A small network was trained on invented records. Each row is its activation on one of them, seen along a few directions.
Each row is followed by the record's values for the fields Semu, Gafa, Lezot, Kesit.
A field that a record lacks is left out.
Other fields move the rows too, some of them a lot.
(in the rows, 500 means zero)
Random noise pushes rows far along 15 fixed directions. That doesn't count. These rows show it; they differ only by the noise:
[385 475 510 202 481 287 608 541 566 615 554 455 513 755 529 545 422 627
 695 355 303 481 657 415 272 518 345 640 731 668 506 523 652]
[562 518 605 528 688 268 526 488 339 462 587 287 622 493 436 362 553 428
 579 519 687 525 376 612 692 492 450 252 397 495 419 396 427]
[774 458 460 497 588 598 483 680 562 439 430 483 384 561 717 542 543 800
 619 408 519 538 496 814 375 636 411 593 478 514 507 679 462]
[836 489 368 812 420 405 439 567 426 565 314 448 378 501 285 508 437 340
 545 618 423 549 487 882 401 242 560 300 492 387 377 339 495]
[443 444 628 697 469 754 448 366 656 635 416 617 364 490 662 465 589 627
 378 374 649 409 615 245 488 608 411 637 450 616 504 605 405]
[581 502 440 736 433 710 575 444 539 530 435 724 384 411 689 459 505 535
 629 496 596 584 432 562 406 455 484 459 353 319 546 491 422]
[617 403 314 287 741 729 368 451 746 400 427 642 474 494 394 438 438 357
 600 623 729 365 405 417 649 293 709 459 518 616 438 491 580]
[607 262 626 672 727 442 678 706 650 522 273 488 554 524 747 538 825 491
 662 509 569 472 546 590 411 589 146 292 567 451 503 254 316]
[648 661 349 498 615 482 617 753 602 510 521 642 418 665 756 611 296 756
 661 403 504 676 356 610 642 635 524 204 159 290 592 342 332]
[516 422 558 408 421 573 507 367 348 419 591 331 552 452 512 398 723 505
 323 558 383 530 533 528 392 643 293 630 528 600 383 567 446]
[687 393 519 305 409 356 273 585 322 478 677 244 543 130 358 159 412 383
 484 446 479 382 211 480 797 352 620 658 392 521 348 754 534]
[449 706 566 271 690 198 665 589 372 782 237 450 508 606 609 617 594 610
 368 424 605 669 520 402 654 622 436 362 471 474 545 308 270]
[514 444 319 576 415 506 591 597 371 154 627 498 529 424 441 375 556 356
 557 748 388 497 428 563 606 524 463 218 252 279 630 468 392]
[533 500 701 635 388 439 502 467 445 800 332 431 411 383 529 515 631 464
 264 553 489 503 643 547 320 551 388 500 657 517 383 410 446]
[468 489 410 552 585 519 568 526 568 524 366 615 436 635 504 356 574 545
 554 396 708 469 519 380 419 355 427 530 488 540 585 505 330]
[561 467 524 776 562 747 402 152 625 422 787 524 512 653 385 316 372 421
 669 478 733 462 435 586 393 340 512 406 446 655 282 418 629]
[307 507 622 329 624 480 461 396 579 428 682 500 517 488 445 412 405 459
 614 635 748 306 595 380 563 546 634 399 611 626 561 641 711]

[473 543 555 580 431 502 359 390 505 708 630 549 462 326 520 543 220 588
 306 423 545 524 374 313 703 441 760 401 160 392 345 583 589]
Semu is u1, Gafa is s2, Lezot is k3, Kesit is l2
[358 550 573 328 569 376 458 621 614 596 598 540 512 436 529 586 282 619
 452 580 666 407 569 490 445 514 761 431 633 463 563 636 698]
Semu is u2, Gafa is s3, Lezot is k1
[561 273 552 842 308 551 275 514 663 647 372 485 336 369 381 470 436 446
 385 449 433 249 632 274 605 406 534 575 514 597 461 633 534]
Semu is u2, Gafa is s5
[570 304 487 579 500 489 596 556 512 507 332 495 521 447 582 628 709 481
 430 662 362 534 590 637 291 523 352 409 603 403 444 409 486]
Semu is u2, Gafa is s3, Lezot is k3
[499 272 421 404 621 347 517 572 390 592 235 436 621 444 549 782 621 687
 306 475 402 520 620 408 452 454 584 466 376 413 498 667 554]
Semu is u2, Gafa is s5
[386 663 686 620 479 288 462 468 445 957 367 456 425 660 426 503 418 670
 185 213 659 508 644 342 317 391 542 557 527 640 396 467 405]
Semu is u1, Gafa is s1, Lezot is k3
[377 530 545 685 610 688 409 376 672 293 696 546 436 779 506 471 386 775
 619 356 782 361 645 471 477 610 556 604 484 724 625 791 597]
Semu is u1, Gafa is s1, Lezot is k3
[487 525 374 364 512 785 584 362 463 355 526 578 536 587 581 488 709 590
 277 557 477 660 469 565 259 561 364 658 478 516 432 503 371]
Semu is u1, Gafa is s5
[367 525 612 592 476 412 642 501 657 514 593 589 471 708 584 488 415 475
 947 336 444 446 569 457 408 508 304 539 652 564 603 398 605]
Semu is u1, Gafa is s2, Lezot is k1, Kesit is l1
[513 501 285 409 656 542 400 530 511 469 476 566 511 567 428 502 347 714
 382 445 749 488 463 460 506 311 801 504 351 486 543 737 511]
Semu is u2, Gafa is s3, Lezot is k2
[575 375 609 430 540 581 396 592 508 352 403 402 463 204 497 504 685 353
 397 782 510 323 547 525 759 702 531 450 603 529 561 622 528]
Semu is u1, Gafa is s1, Lezot is k2, Kesit is l2
[682 643 367 655 572 374 412 786 532 413 252 490 279 648 442 462 386 657
 648 292 629 425 464 508 930 502 594 595 376 524 774 717 291]
Semu is u1, Gafa is s2, Lezot is k2, Kesit is l3
[514 734 493 310 482 716 478 341 505 487 586 655 309 614 643 484 390 797
 645 391 655 581 545 713 212 570 602 854 623 607 549 856 661]
Semu is u1, Gafa is s2, Lezot is k1, Kesit is l3
[731 727 362 786 420 603 454 684 620 406 509 607 247 684 420 503 266 485
 676 550 483 506 504 811 537 532 572 247 408 431 613 325 416]
Semu is u2, Gafa is s1, Lezot is k1, Kesit is l1
[608 429 372 537 580 356 466 467 345 451 153 355 518 632 323 646 670 462
 474 394 359 515 588 375 805 452 470 534 407 610 561 503 377]
Semu is u2, Gafa is s1, Lezot is k1, Kesit is l2
[443 678 684 336 633 615 510 315 620 561 748 541 509 606 622 470 382 566
 690 462 707 536 456 609 416 644 487 506 630 658 394 414 652]
Semu is u1, Gafa is s2, Lezot is k1, Kesit is l1
[472 638 418 606 295 323 569 584 335 440 536 394 453 659 391 407 492 521
 502 372 297 594 513 489 571 550 339 595 461 492 633 484 319]
Semu is u1, Gafa is s1, Lezot is k2, Kesit is l3
[693 543 289 410 274 454 373 689 362 586 530 473 441 285 389 318 340 499
 305 453 387 568 291 595 456 285 671 638 399 363 426 588 394]
Semu is u2, Gafa is s1, Lezot is k1, Kesit is l1
[374 513 642 670 262 482 430 334 282 650 587 541 464 186 520 439 379 544
 453 469 581 459 533 468 362 394 719 611 398 343 525 836 692]
Semu is u1, Gafa is s2, Lezot is k1, Kesit is l1
[286 448 517 449 387 547 622 298 414 373 677 539 594 471 538 396 540 380
 797 504 428 481 521 340 461 556 380 569 581 520 633 536 609]
Semu is u2, Gafa is s1, Lezot is k1, Kesit is l1
[555 526 302 266 373 874 324 251 513 519 708 604 474 314 549 552 282 634
 107 635 424 623 339 368 606 561 801 555 236 454 295 624 575]
Semu is u2, Gafa is s2, Lezot is k3, Kesit is l2
[562 297 386 626 457 496 515 571 554 527 393 512 555 478 461 505 577 408
 439 495 358 475 478 400 447 350 419 446 424 431 444 363 408]
Semu is u2, Gafa is s2, Lezot is k1, Kesit is l1
[491 468 404 418 585 488 480 545 438 210 525 388 559 582 429 470 601 557
 493 513 496 466 486 490 698 574 485 593 442 555 623 673 437]
Semu is u1, Gafa is s3, Lezot is k1
[515 526 385 531 562 418 524 456 357 374 390 429 545 574 377 451 638 404
 428 445 457 575 378 330 868 459 416 453 233 487 516 414 256]
Semu is u1, Gafa is s5
[391 471 545 616 511 520 522 486 471 382 400 594 387 451 496 471 582 511
 626 642 701 340 693 547 381 507 548 475 594 479 709 767 597]
Semu is u1, Gafa is s2, Lezot is k2, Kesit is l1
[615 516 547 168 888 539 386 595 594 549 335 446 506 507 626 650 583 742
 271 506 774 492 483 543 652 635 651 498 473 620 414 625 465]
Semu is u1, Gafa is s3, Lezot is k1
[554 453 545 331 579 434 528 600 558 428 453 439 482 562 578 579 577 556
 626 499 384 479 538 599 514 614 390 596 644 571 511 563 564]
Semu is u1, Gafa is s3, Lezot is k1
[476 555 463 796 429 552 396 463 451 616 255 652 331 283 338 400 442 377
 353 622 842 376 554 434 566 287 788 413 478 386 635 621 431]
Semu is u2, Gafa is s2, Lezot is k1, Kesit is l1
[480 427 527 263 561 391 511 551 554 483 558 387 553 580 472 447 534 552
 533 481 466 455 538 540 366 494 406 691 762 646 454 600 591]
Semu is u1, Gafa is s2, Lezot is k2, Kesit is l3
[686 667 385 418 501 614 381 547 496 430 566 434 393 705 475 465 350 698
 566 302 487 535 449 638 587 600 540 679 478 675 526 625 458]
Semu is u2, Gafa is s1, Lezot is k2, Kesit is l1
[636 490 531 705 402 566 442 435 431 583 412 442 509 421 504 570 554 399
 426 437 343 563 447 487 628 529 460 490 388 470 409 350 420]
Semu is u2, Gafa is s1, Lezot is k1, Kesit is l1
[453 465 605 729 633 416 470 533 664 510 644 454 528 640 490 378 396 559
 635 330 725 404 452 397 645 459 437 398 440 582 495 462 453]
Semu is u2, Gafa is s3, Lezot is k2
[502 435 448 447 548 339 411 421 387 696 529 275 668 723 333 667 427 683
 133 311 363 581 608 425 328 410 551 455 375 653 237 424 526]
Semu is u2, Gafa is s1, Lezot is k3
[392 631 322 273 618 539 430 374 547 555 557 672 464 656 381 583 234 650
 442 502 688 507 533 407 404 303 850 440 347 527 483 632 673]
Semu is u1, Gafa is s2, Lezot is k1, Kesit is l1
[546 607 599 614 245 619 417 560 564 467 568 472 300 469 470 327 484 488
 488 447 416 415 519 592 472 632 356 809 706 627 545 614 443]
Semu is u1, Gafa is s2, Lezot is k3, Kesit is l2

Here are new rows. What are their fields?
[430 529 465 544 469 556 515 397 508 365 655 483 518 699 383 395 470 442
 646 455 498 442 567 478 416 497 428 484 548 648 540 443 525]
Semu is u2, Gafa is s1, Lezot is k1, Kesit is l1
[416 558 563 451 480 372 466 293 448 565 564 435 463 638 312 412 409 463
 580 411 525 456 547 431 500 366 506 584 580 683 413 558 627]
Semu is u1, Gafa is s2, Lezot is k3, Kesit is l2
[688 225 392 631 359 541 405 785 602 530 478 488 432 364 517 359 491 553
 381 462 346 364 451 504 338 383 428 466 375 431 403 537 390]
Semu is u2, Gafa is s2, Lezot is k3, Kesit is l1
[534 656 398 294 709 365 507 488 517 427 450 496 457 709 438 551 355 595
 786 426 642 545 462 559 753 491 604 536 547 596 609 608 576]
Semu is u1, Gafa is s2, Lezot is k2, Kesit is l3
[560 565 453 553 425 406 456 494 470 463 441 420 382 618 403 458 429 486
 721 410 432 463 535 485 739 568 444 641 621 636 641 603 501]
Semu is u1, Gafa is s1, Lezot is k2, Kesit is l1
[477 516 642 437 647 593 372 618 641 661 537 596 502 257 562 510 385 440
 273 665 782 354 468 422 544 504 787 155 369 419 415 395 535]
Semu is u1, Gafa is s1, Lezot is k1, Kesit is l1
[559 604 633 444 487 440 428 459 520 738 474 366 405 536 440 386 487 574
 353 431 620 498 542 576 415 541 435 683 801 710 382 508 463]
Semu is u2, Gafa is s2, Lezot is k2, Kesit is l2
[343 442 369 339 587 174 588 669 515 512 456 433 673 648 217 370 520 271
 411 524 485 444 469 297 486 184 475 386 614 508 501 241 381]
Semu is u1, Gafa is s3, Lezot is k1
[434 401 581 355 638 567 509 464 413 414 701 418 735 258 497 252 681 365
 289 680 774 486 343 539 348 427 510 401 538 456 357 456 451]
Semu is u1, Gafa is s1, Lezot is k2, Kesit is l3
[468 579 447 512 607 236 560 646 308 389 434 377 519 489 373 552 530 539
 329 763 623 530 568 660 634 564 608 153 419 343 636 530 421]
Semu is u1, Gafa is s2, Lezot is k2, Kesit is l2
[372 430 646 591 439 589 526 727 652 306 656 519 469 425 606 478 575 494
 435 672 456 295 640 488 429 749 393 361 503 447 642 523 483]
Semu is u1, Gafa is s2, Lezot is k1, Kesit is l1
[318 585 558 577 380 542 393 489 531 193 914 417 422 616 396 346 319 653
 476 549 560 328 617 496 543 692 563 539 473 608 643 835 610]
Semu is u1, Gafa is s3, Lezot is k1
[502 590 534 598 567 674 398 453 555 352 705 432 462 636 487 470 448 710
 296 551 680 472 560 608 500 695 553 448 413 602 488 623 474]
Semu is u1, Gafa is s2, Lezot is k2, Kesit is l3
[430 599 534 585 406 368 449 651 320 465 434 431 347 442 512 633 472 800
 174 648 542 443 756 570 509 736 674 382 334 377 708 877 489]
Semu is u1, Gafa is s2, Lezot is k2, Kesit is l3
[618 449 497 597 430 442 386 669 429 440 386 364 458 516 406 428 594 504
 461 308 383 376 524 439 600 478 436 674 426 607 551 634 378]
Semu is u1, Gafa is s1, Lezot is k1, Kesit is l1
[301 201 432 513 415 499 695 381 347 129 644 466 747 410 556 510 772 388
 653 630 235 524 517 412 415 521 277 541 420 345 597 599 580]
Semu is u1, Gafa is s3, Lezot is k1
[528 614 475 679 385 715 477 242 469 413 485 564 386 652 437 590 501 422
 575 500 354 542 587 492 563 568 450 506 378 566 503 433 520]
Semu is u1, Gafa is s2, Lezot is k1, Kesit is l1
